Here are a small network's activations along a few directions, averaged over the inputs that share one value of a field.
Values that are neighbours, or in one group, have similar rows; names and order tell nothing.
In the rows, 128 means zero.

Other fields vary at random and push rows far along two fixed directions, the same in every table; ignore that.

B, 25 values:
b12: [100 152 104 114 166 151 126  90 156 110 183 158 122 115 163 112 162 136
  91 135]
b15: [105 133  94 109 155 135 129 122 127 118 163 149 152 134 121 101 169 116
 117 115]
b2: [151 103 115 135 125 127 108 163  94 116 150 107 148 152  56 112 134 126
 168 123]
b17: [130 142 111 117 160 137 130 114 146 119 146 145 108 156 136  94 152 122
 101 130]
b4: [146 116 118 154 135 112 120 174 107 136 144 108 141 151  75 133 141 144
 170 156]
b14: [118 123 137 147  94 128 157 136 128 133 106 123 149 125 108 136 127 145
 136 132]
b18: [125 149  98  91 143 175 103  88 142  80 171 156 122  98 180 111 108 110
  99  93]
b21: [120 114  92  98 120 171 119 131 122  77 175 154 155 141 106  71 144 115
 135  90]
b7: [119 155 156 121 124 135 158  87 168 143 103 133  97 109 195 148 106 136
  86 142]
b10: [142 131 111 138 144 138 116 132 130 118 153 128 143 127 123 128 145 144
 142 142]
b6: [130 115 151 133 111 114 122 155 106 148  97 113 138 138  92 132 130 107
 152 126]
b1: [126 158 136  85 151 100 103  89 141 150 118 149  62  79 228 147 109 101
  78 104]
b22: [114 122 117 133 130 106 123 134 107 140 113 132 141 117 128 130 137 103
 147 120]
b25: [144 134 179 113  93 101 117 103 147 160  66 108  75 105 184 174  70 112
 101 115]
b16: [143 132 166 146 118 127 134 122 147 149  79 101 119 118 154 175  86 143
 128 163]
b9: [117 118 130 146 115 117 131 132 101 136 113 118 147 110 121 154 129 134
 150 127]
b11: [142 122 154 162 108 105 118 149 100 155 100 112 127 107 117 184 111 145
 167 147]
b23: [138 140  93  85 165 159 110  86 158  86 166 144 114 137 158  93 107 119
  79 117]
b8: [154 114 102 134 150 126 116 153 108 100 159 119 141 171  65  94 144 139
 155 138]
b3: [ 98 126  88 124 156 146 138 109 122  94 185 153 160 115 123  97 165 133
 122 112]
b19: [148 112 152 160 104 126 151 162 134 148  92  92 139 157  68 136 111 155
 155 161]
b20: [128 106 121 134 103 147 142 155 117 119 149 142 158 163  67  83 148 144
 151 118]
b5: [121 142 158 142 129  89 140 139 144 172  90 113  98 126 159 166 128 126
 115 149]
b13: [123 111 162 158  82 118 143 147 108 141  78 110 141 114 111 166 104 141
 160 127]
b24: [118 129 157 122 122 109 145 126 140 153  97 135 100 134 160 125 133 103
  94 119]
B is arranged as a network in which each value has 4 neighbours.
What is the length, in steps, of the shortest route from b24 to b4? -> 3
A value of B combines one of 5 hidden first parts with one of 5 second parts; all combinations occur once.
b7 and b16 share the first part; b7 and b5 share the second. Which value has the first part of b5 and the second part of b16? -> b4
b17 and b24 share the first part; b17 and b19 share the second. Which value has the first part of b19 and the second part of b24? -> b20
b3 and b9 share the first part; b3 and b15 share the second. Which value has the first part of b15 and the second part of b9? -> b22
